These are the activations of a small neural network, seen along a few directions. Each row is one input.
Each table varies a few parts of the input and shows all the possible inputs, shuffled.
A made-up example of a description, with smaller parts first: values(2) and (point or line(9) or (line(4) and ring(5))).
Shared parts are said once, and a part with two or three values counts as separate values.
In the rows, 128 means zero.

Other details of the inputs shift rows strongly along two fixed directions, in all tables alike. That doesn't count.

Rows:
x1: [115  90 144 123  79 100  97 129 140 168 130 152 154  91 175 116]
x2: [114  95 134 119  95  92  87 136 130 162 131 153 148  94 189 115]
x3: [113 181 130 129 122 146 182 127  98 125 144 108 135 120 153 166]
x4: [116  93 145 115  87 104  93 129 145 163 132 158 157  97 184 113]
x5: [137  38 115 130 135 101  49 116 157 156  80 158 107 138  79  78]
x6: [127 108 136 147  95  91  83 147 157 147 154 162 155  83 176 109]
x7: [131 103 145 150  75  98  75 134 155 147 155 148 147  86 172 119]
x8: [139 169 136 141 123 145 154 143 132 105 158 123 143 121 139 136]
x9: [115 180 122 124 127 144 183 132  92 119 142 100 127 120 161 160]
x10: [120 181 127 128 121 148 185 128  86 119 143 102 126 121 154 161]
x11: [148  61 116 155 134  98  44 128 167 142 113 159 110 121  77  71]
x12: [117 178 143 114 128 153 181 125 112 118 149 114 147 132 153 159]
x13: [147 126 113 111 181 154 128 107 108  92 103 109  93 184  50 108]
x14: [149 121 105 127 177 150 139 118 111 104  90 106  84 176  48 117]
x15: [149 115 110 112 186 147 134 127 132  99  89 120  94 187  46 117]
x16: [143 156 137 141 117 141 137 136 138 101 156 119 138 126 143 145]
x17: [ 99  99 127 129  96  93  87 125 135 171 132 149 146  88 182 120]
x18: [108  98 131 119  96  91  82 130 123 160 136 152 145  91 187 114]
x19: [133 116 105 126 184 145 130 116 132 112  93 115  93 177  48 119]
x20: [127 179 136 121 119 151 191 132  92 116 142  99 134 128 149 158]
x21: [126  44 115 120 152  94  39 115 159 150  90 163 113 147  80  79]
x22: [116 182 139 112 127 150 175 122 103 116 150 112 145 128 156 157]
x23: [138 120 111 130 178 150 137 113 125 110  96 115  94 175  43 122]
x24: [105  92 136 129  93  97  99 134 151 171 124 155 149  91 183 121]
x25: [111  97 137 125  81  94  86 120 117 166 136 147 145  90 179 109]
x26: [106 100 139 126  85  95  86 118 128 169 137 151 152  92 175 115]
x27: [130 103 133 153  87  93  78 137 162 147 151 149 145  83 180 123]
x28: [120 171 129 123 125 147 190 141 116 124 133 109 135 125 156 163]
x29: [122 172 146 112 126 156 188 131 119 114 142 116 145 133 152 158]
x30: [161 124 116 146 168 145 118 129 141  94 117 119  97 166  33 100]
x31: [143 155 133 152 115 136 141 136 136 111 154 117 127 115 139 150]
x32: [146  58 110 153 141  93  43 129 173 140 110 159 110 125  80  69]
x33: [143 113 115 127 176 152 140 119 132 108  88 117  93 175  43 120]
x34: [145 117 121 119 174 155 145 116 130 102  94 113  99 181  39 118]
x35: [128 176 138 112 125 153 181 131  99 112 144 106 139 132 157 154]
x36: [119 171 138 115 133 146 186 142 119 116 137 118 140 133 152 163]
x37: [164 105 111 143 175 132  92 127 155  86 112 125  94 172  48 109]
x38: [121 176 124 125 128 145 187 138 100 121 136 101 129 124 159 160]
x39: [116 179 141 123 120 151 190 126 105 122 148 107 143 128 145 164]
x40: [112 179 131 115 134 142 175 133 104 117 147 112 140 125 157 164]
Each input here is: ring(5) and (values(2) or ring(6)).
Q: The inputs of x22 and x17 match in every part but the ring(5) part. If x35 is changed in the same way as x22 into x17, which row does it become?
A: x38
Q: The inputs of x36 and x33 match in every part but the ring(5) part. If x37 is changed in the same way as x36 into x33, which row does it become?
A: x31
Q: Change only the ring(5) part in x6. List by row number the other rows that result.
A: x8, x11, x30, x32

Rows:
x41: [144  92 133 146 102 104  77 141 165 139 134 150 134 104 150 106]
x42: [105  85 132 120  98 100 108 127 128 176 106 150 138 100 159 118]
x43: [155  99 124 137 165 139  87 113 159  98 113 131 105 173  32  95]
x44: [100  86 120 123 110  92  95 129 130 172 111 147 132 100 166 124]
x45: [ 99  89 137 101 111  97  80 115 125 168 123 157 152 113 167 102]
x46: [158 101 112 153 165 139  99 122 163 107 105 126  97 162  34 102]
x47: [130 183 143 140 106 135 164 146 132 108 176 123 153  99 187 166]
x48: [127  92 116  95 175 129  97 104 120 121  89 129 106 180  68 106]
x49: [139  93 135 154  99 101  90 144 163 148 134 151 138  98 139 111]
x50: [131  90 105 115 165 132 122 120 122 127  75 119  91 167  70 112]
x51: [133  95 140 134 108  96  60 131 163 132 147 159 145 108 148 106]
x52: [105 164 149 102 100 142 188 126  96 143 140 122 158 111 190 161]
x53: [134  89 114 100 166 139 112 108 119 120  80 125 101 177  74 105]
x54: [105 166 144 109  99 141 191 133  99 148 135 121 152 105 187 164]
x55: [104  84 130 108 111  97  84 117 128 166 115 153 142 109 171 116]
x56: [137  97 126 150 109  97  72 139 166 140 140 154 135 100 148 112]
x57: [134 177 156 135  95 143 175 146 130 115 172 124 160 100 179 158]
x58: [ 96 171 151 104 101 141 181 117  99 145 149 119 160 115 186 163]
x59: [103  88 125 114 110  97  90 124 130 170 113 150 137 103 169 121]
x60: [123 173 126 110 167 174 203 110  96 105 113  95 111 171  87 158]
x61: [158 108 105 148 175 133  96 132 158 100 112 132  98 160  46  95]
x62: [159 188 121 148 158 167 198 149 127  75 138  90 107 157  93 161]
x63: [106 164 137 107 101 140 185 136  99 142 134 114 148 108 198 166]
x64: [134 180 156 127  95 141 163 147 128 105 176 120 160 109 188 157]
x65: [123 181 119 104 179 170 200 120  90  98 117  97 113 172  94 152]
x66: [130  99 138 136 109  99  63 133 161 135 149 161 150 106 145  95]
x67: [156 100 108 162 165 134 104 126 162 109 103 123  93 160  32 107]
x68: [137  90 151 128  97 106  73 132 160 138 144 160 151 110 140  99]
x69: [149 197 112 155 167 163 196 149 126  78 144  95 111 152  85 157]
x70: [158 202 100 176 136 149 146 123  55  77 169  74  84 125 101 144]
x71: [166 100 119 141 162 139 105 130 158 104 106 130 100 163  42  99]
x72: [ 94 172 129 124 112 130 186 142 100 149 141 117 144  98 189 165]
x73: [161 188 131 133 160 175 191 140 124  66 143  95 114 164  96 155]
x74: [103 167 154  92  98 141 183 123  93 141 145 123 165 118 189 158]
x75: [101  91 125 118 112  98  92 125 129 174 115 154 139 101 164 109]
x76: [136 109  85 137 143 112  84  93  62 128 111  92  72 135  81  87]
x77: [107  82 139  94  98 103  85 114 123 163 115 151 151 120 174 108]
x78: [ 97 169 141 121 101 140 188 128 104 153 139 117 148 102 184 168]
x79: [ 97  86 128 132 100  99 104 122 134 181 110 147 133  97 156 121]
x80: [157 107 111 142 177 134  92 125 155  94 115 135 101 165  47  93]
x81: [135  96 121 158 109  91  76 143 166 142 138 152 132  97 147 116]
x82: [150 189 129 144 160 177 192 129 128  76 144  95 117 160  76 157]
Q: What do these inputs look like to the network?
A: values(2) and (point or (line(4) and ring(5)))
Q: The inputs of x66 and x45 match in every part but the values(2) part. If x61 is changed in the same way as x66 into x45, which row does it become?
A: x75
Q: The inputs of x68 and x74 match in every part but the values(2) part. If x81 is changed in the same way as x68 into x74, which row does it become?
A: x44
Q: Change only the values(2) part in x42. List by row number the other rows that result.
A: x49
Q: Start at x64 and move only the line(4) part, one step at a time. The first step leads to x73. Which rows follow, in order?
A: x41, x62
Q: Change only the line(4) part in x43. List by row number the other rows that result.
A: x46, x67, x82
